A small network was shown many inputs. Here are its activations along a few directions, one row for each input.
In each table, some parts of the input vary, and every possible input appears once, in random order.
A made-up example of a description, with smaller parts first: one of 5 places around a ring, together with either a single point or (one of 2 separate values, together with one of 4 places along a line) or one of 11 places along a line.
Shared parts are said once, and a part with two or three values counts as separate values.

Table:
r1: [ 1.05 -0.02  1.73  1.11 -2.73  3.23 -2.92 -0.71 -0.61  0.25  3.83 -2.25
  1.13  0.34  1.48  0.76  2.35 -1.60 -1.03]
r2: [ 0.41 -3.27 -0.46 -4.56  3.03 -1.31  2.79 -2.62  0.54  1.47 -3.90  3.17
  2.20  2.64 -4.23 -2.25 -2.30  0.94  0.70]
r3: [ 5.72 -1.44 -2.53  2.15  1.98  4.14 -3.14 -3.06 -0.57 -0.27 -6.38  1.50
  3.68  4.53 -2.76  0.68  0.00  4.65 -1.56]
r4: [-4.66 -1.68  1.48 -3.30  3.44 -1.35  2.98 -1.14  2.02  2.25 -0.87 -2.81
 -3.91 -0.79 -1.37  1.88 -3.81 -0.87  5.82]
r5: [-0.17  0.33 -1.62  3.11  3.69  5.58 -1.94 -0.21  2.26  0.04 -1.38 -2.30
 -2.25  1.74 -0.99  3.69 -2.14  3.06  3.98]
r6: [ 1.61  5.29 -1.25  6.50 -4.50 -1.62 -2.89  2.71 -3.01 -1.97  1.92  2.16
 -0.17 -2.56  3.52 -1.28  3.93 -0.72 -4.77]
r7: [-1.84  1.57 -2.45 -1.28  5.28  2.08  3.51 -0.52  2.77  2.09 -0.89 -2.02
 -3.46  0.47 -0.66  1.94 -2.72 -0.27  5.50]
r8: [-4.50 -4.36  3.02 -1.23  2.60  0.64  0.80  1.26  2.61 -0.69 -0.52 -1.71
 -2.83 -0.03 -2.27  2.86 -3.05  0.73  4.80]
r9: [ 4.84 -0.27 -3.64 -1.71  3.01  0.47  2.69 -3.28 -0.09  1.11 -5.63  1.63
  2.27  3.23 -2.98 -1.13 -1.69  1.70 -0.11]
r10: [-4.17  0.94  3.54  1.19 -5.32 -6.47 -0.24  4.69 -2.03 -2.78  3.79  2.84
 -1.64 -4.44  3.00 -4.22  2.69 -1.52 -3.00]
r11: [ 0.42  6.29 -2.02  1.69 -2.87 -5.40  2.50  2.43 -2.11 -0.12  2.07  2.22
 -0.62 -4.03  3.90 -2.53  2.41 -2.47 -3.42]
r12: [-2.25 -4.22  1.66  2.31  1.83  4.48 -3.31  0.12  1.47 -0.87 -1.70 -2.48
 -0.78  0.36 -1.61  4.57 -2.38  1.79  3.79]
r13: [ 2.36  4.71 -2.64 -3.01  0.37  0.79  3.25 -1.79  0.39  1.99  3.17 -2.64
 -0.94 -0.60  2.27  0.17  1.29 -2.91 -0.10]
r14: [ 2.41 -5.28  0.15  1.09  1.15  3.27 -3.24 -2.24 -0.37 -0.55 -4.81  3.19
  4.15  4.01 -3.17  0.08 -0.61  3.56 -1.67]
r15: [ 0.32 -6.04  2.08 -2.94  1.63 -0.05  0.22 -1.06 -0.22 -0.12 -3.97  3.48
  2.38  2.83 -4.24 -1.27 -0.72  2.86 -0.17]
r16: [-1.29  0.78  0.92  5.64 -5.14 -2.63 -3.83  3.95 -2.19 -3.77  2.78  2.55
  0.98 -2.77  3.23 -2.25  2.15 -1.15 -4.66]
r17: [-0.64  1.45  0.31 -5.05 -0.04 -1.55  2.85 -0.90  0.93  2.09  3.59 -2.92
 -0.09 -0.90  0.88 -0.48  0.07 -3.31  0.11]
r18: [-0.16 -1.21  2.70 -2.62 -2.09 -0.81  0.08  0.78  0.35  0.40  3.82 -2.58
 -0.11 -0.64  0.85  0.20  1.51 -1.77 -0.28]
r19: [ 4.14  3.19 -2.00  1.85 -1.27  3.89 -2.57 -1.36 -0.53  0.43  2.88 -2.88
  0.65  1.32  1.97  1.59  2.45  0.28 -1.15]
r20: [-3.59  3.25  1.02 -0.94 -4.07 -7.40  2.40  2.95 -1.59 -0.97  2.20  1.83
 -0.64 -4.72  3.15 -3.02  0.56 -3.00 -2.76]
Describe the family of inputs behind these rows.
Answer: one of 4 places along a line, together with one of 5 places around a ring
The inputs of r20 and r16 match in every part but the place on the ring of 5. If r4 is changed in the same way as r20 into r16, which row does it become?
Answer: r12
Change only the place on the line of 4 in r11. List by row number the other rows that result.
Answer: r7, r9, r13
Change only the place on the line of 4 in r5. List by row number the other rows that result.
Answer: r3, r6, r19

Table:
r21: [ 2.92 -7.49  1.87 -0.25 -0.06  0.83 -5.04 -3.14 -0.98 -1.76 -4.08  2.80
  4.01  4.54 -3.50 -1.41 -1.34  5.05 -1.87]
r22: [ 2.22 -0.45  2.89  3.37 -7.47 -4.07 -4.99  3.97 -4.13 -4.17  2.70  5.18
  3.11 -2.49  3.12 -4.87  6.91  1.72 -7.79]
r23: [ 2.59 -1.17 -3.64  2.21  6.69  7.89 -0.65 -1.71  3.16  0.41 -3.76 -1.53
 -0.68  4.20 -3.13  3.71 -2.48  3.72  5.00]
r24: [ 5.03  4.77 -1.86  4.85 -4.28 -0.17 -2.57 -0.42 -4.37 -1.98 -1.07  5.81
  3.39 -0.30  2.26 -3.43  5.34  0.15 -7.43]
r25: [ 5.82 -2.85 -4.13  0.87  3.57  4.55 -1.31 -4.20 -0.10  0.89 -8.12  3.00
  5.82  5.92 -4.39 -0.16 -2.05  3.88 -1.49]
r26: [-5.77  5.14 -0.02 -5.10 -1.19 -8.99  7.27  3.56  1.20  1.54  7.26 -2.08
 -4.26 -6.11  3.89 -2.60 -0.73 -6.65  1.27]
r27: [ 0.56  7.23 -2.47  5.79 -1.60  0.97 -2.86  1.68 -0.39 -1.54  3.58 -0.43
 -2.48 -1.65  4.33  0.42  2.27  0.42 -1.51]
r28: [ 0.36 -0.91 -1.10 -2.67  5.12  8.40  1.63 -2.81  3.28  3.72  0.52 -5.75
 -1.41  3.10 -2.24  4.88 -1.43 -0.62  5.89]
r29: [-4.40 -7.66  4.70 -2.50  1.45 -1.00  0.27 -1.78  0.65 -0.12 -5.93  0.43
 -0.19  0.87 -4.59  2.29 -5.12  1.45  3.29]
r30: [-5.98 -0.96  3.27  1.80 -5.14 -7.93  0.35  6.29 -2.60 -1.32  2.06  1.79
 -0.56 -6.16  2.51 -2.61  1.19 -3.10 -2.26]
r31: [-0.10  7.20 -1.30  0.30 -2.77  0.63  0.53  0.72  1.11  0.80  9.30 -5.86
 -2.23 -3.07  6.02  1.64  1.91 -5.78 -0.53]
r32: [-3.27 -2.86  1.80 -8.67  5.68 -1.11  7.38 -2.17  3.15  3.53 -2.45 -3.36
 -4.52  1.13 -4.28  2.12 -4.46 -0.24  7.42]
Describe the family of inputs behind these rows.
Answer: one of 2 separate values, together with one of 6 places around a ring
Change only the choice among 2 separate values in r28. List by row number the other rows that result.
Answer: r31
